Each row has a name. Each piece below is followed by the name of the row it came from, unless a question asks for something else. Each question is about the rows just above it. Places in a row count from 1.

[128 125 116  94  77 106 174 169 114 156  87 118] = j_978
[144 120 149 112 141  96 108 129 108  98  84  81] = j_753
[128 121 151 163 145  92 138 171  91 144  84 120] = j_573
[115  80 165 153 113 113 130 129  87 149 125 166] = j_216
[177  85 114  91 136 123 104 103 139 160  95  93] = j_840
[105 155 126 151 106  88 103  95  78 160 145 124] = j_556
[153 113 129  80 166 125 148  87 165 130 115 113] = j_431
[ 97 183 136  93  87 182 151 180 146 104  87 173] = j_637
[113 115 130 165  87 148 125 166  80 129 113 153] is which row reordered?  j_431
Row and place of [183] in the named rows:  j_637, 2

[126 139 111 106 132 115 141 111 139 146 123] = j_992
[126 139 111 106 132 115 144 110 105 145 123] = j_170
[128 141 107 107 133 107 146 108 146 148 126] = j_875
[123 140 112 107 128 113 143 112 134 144 126] = j_360
[ 87  94 145 133  98 135 115 139  99 109  86] = j_613
[131 143 107 106 136 112 143 146 142 149 129] = j_308
[136 144 107 105 139 110 142 108 146 149 129] = j_959
[127 138 111 109 132 115 139 113 139 144 121] = j_220
[135 146 104 103 136 104 148 105 151 152 128] = j_846
[152] is at row and place  j_846, 10
which: [131 143 107 106 136 112 143 146 142 149 129]  j_308
[121] is at row and place  j_220, 11
which: [127 138 111 109 132 115 139 113 139 144 121]  j_220

[167 117 111 116 120 119 131 110 113 113 119 111 111 118 115 109 162 113] -> j_588
[167 131 100 131 100 131 166 129 133  98  99 109 137 133  97 131 133 132] -> j_15
[137 101 101 102 104 107 167 103 166 104 128 126 104 127 106 102 126 126] -> j_138
[161 128 102 129 104 127 167 124 130 102 103 115 135 130  99 127 129 128] -> j_249
[162 111 118 113 120 111 167 109 113 117 119 131 118 116 115 110 113 111] -> j_585
[167 102 127 160 128 103 166 101 104 126 126 137  96 106 126 101 104 103] -> j_900
Put [ 96 101 101 102 103 103 104 104 106 126 126 126 127 128 137 160 166 167] back in order: which row is it?  j_900
[161] is at row and place  j_249, 1
[119 118 113 120 131 115 110 109 111 113 116 117 118 111 113 111 167 162] is which row reordered?  j_585
Put [109 110 111 111 111 113 113 113 115 116 117 118 118 119 120 131 162 167] back in order: which row is it?  j_585
[97] is at row and place  j_15, 15

[184 135 116 147] : j_823
[120  81  76 132] : j_231
[135 184 116 146] : j_706
[ 81 132 119  76] : j_711
Where in the named rows is [147]?  j_823, 4
[146 184 135 116] is which row reordered?  j_706
Put [147 184 135 116] back in order: which row is it?  j_823
[120  81 132  76] is which row reordered?  j_231

[179 182  84 180 176 183] : j_857
[ 94  81 180  90  85  88] : j_841
[ 85  88 153  87  81  90] : j_882
[180 179 176 181  84 183] : j_515
[ 85  85 168  75  74  84] : j_22
[ 86  83 164  77  78  96] : j_253
[ 86  79 171  80  78  83] : j_704
[ 90  80  88 153  85  87] : j_5
[168] is at row and place  j_22, 3
Put [ 84 180 182 179 176 183] back in order: which row is it?  j_857
Which row holds these entries in another order? [179  84 180 181 176 183]  j_515
Where in the named rows is [77]?  j_253, 4
[79] is at row and place  j_704, 2
Which row holds these entries in another order? [ 81  85  87  88  90 153]  j_882
which: [ 86  83 164  77  78  96]  j_253

[148  88  99 170 126 158] = j_217
[147 118 116 136 147 141] = j_179
[ 74 163 155 108  73  80] = j_732
[126 155 143  97 150 126] = j_399
[125 129 127 110 149 141] = j_178
[120 135 130 125 125 124] = j_771
[149  96 101 160 111 166] = j_936
[158  88 125 148 170  99] = j_733
[144 130 120 125 152 136] = j_395
Where in the named rows is [97]?  j_399, 4
[135] is at row and place  j_771, 2
Which row holds these entries in another order? [158 126 170  99  88 148]  j_217
Row and place of [108] in the named rows:  j_732, 4

[125 118 136 120 144 139 141 128 135  95 126 106 125 127 142 141 123 123
 129 110 135 129 127 147 131 132 127 119 134 135 143 131 125 132 117 139
 123 116 133 140 113 121 105 130 108 119 118 119 114 138 139 126 140 120
 138 141 142 140 127 124 122 135 138 122] = j_581
[123 132  95 125 135 117 119 110 127 113 123 138 121 140 125 122 114 130
 147 135 136 122 142 119 120 108 124 135 127 144 140 139 127 141 125 126
 106 126 141 116 131 135 141 105 129 120 131 133 128 139 138 140 123 139
 138 132 129 108 143 134 118 119 127 141] = j_54
[132 122 124 132 149 145 132 136 137 111 142 122 122 156 132 133 134 124
 122 107 119 120 125 130 142 135 123 108 113 126 115 136 121 138 128 134
 127 114 129 129 109 117 124 115 121 127 140 131 119 153 150 134 128 119
 130 124 150 144 124 115 127 140 134 132] = j_490
which: [125 118 136 120 144 139 141 128 135  95 126 106 125 127 142 141 123 123
 129 110 135 129 127 147 131 132 127 119 134 135 143 131 125 132 117 139
 123 116 133 140 113 121 105 130 108 119 118 119 114 138 139 126 140 120
 138 141 142 140 127 124 122 135 138 122]  j_581
Which row holds these entries in another order? [132 137 120 119 140 119 121 114 127 149 134 129 142 131 132 132 130 145
 109 123 115 119 142 150 136 130 121 122 124 113 135 115 136 134 117 132
 127 124 144 128 133 150 138 127 122 134 108 153 124 140 124 126 115 134
 122 107 111 129 132 122 128 156 124 125]  j_490
Row and place of [137] in the named rows:  j_490, 9
[122 125 118 136 120 144 139 141 128 135  95 126 106 125 127 142 141 123
 123 129 110 135 129 127 147 131 132 127 119 134 135 143 131 125 132 117
 139 123 116 133 140 113 121 105 130 108 119 118 119 114 138 139 126 140
 120 138 141 142 140 127 124 122 135 138] is which row reordered?  j_581
which: [132 122 124 132 149 145 132 136 137 111 142 122 122 156 132 133 134 124
 122 107 119 120 125 130 142 135 123 108 113 126 115 136 121 138 128 134
 127 114 129 129 109 117 124 115 121 127 140 131 119 153 150 134 128 119
 130 124 150 144 124 115 127 140 134 132]  j_490
Put [122 122 156 132 133 134 124 122 107 119 120 125 130 142 135 123 108 113
 126 115 136 121 138 128 134 127 114 129 129 109 117 124 115 121 127 140
 131 119 153 150 134 128 119 130 124 150 144 124 115 127 140 134 132 132
 122 124 132 149 145 132 136 137 111 142] back in order: which row is it?  j_490

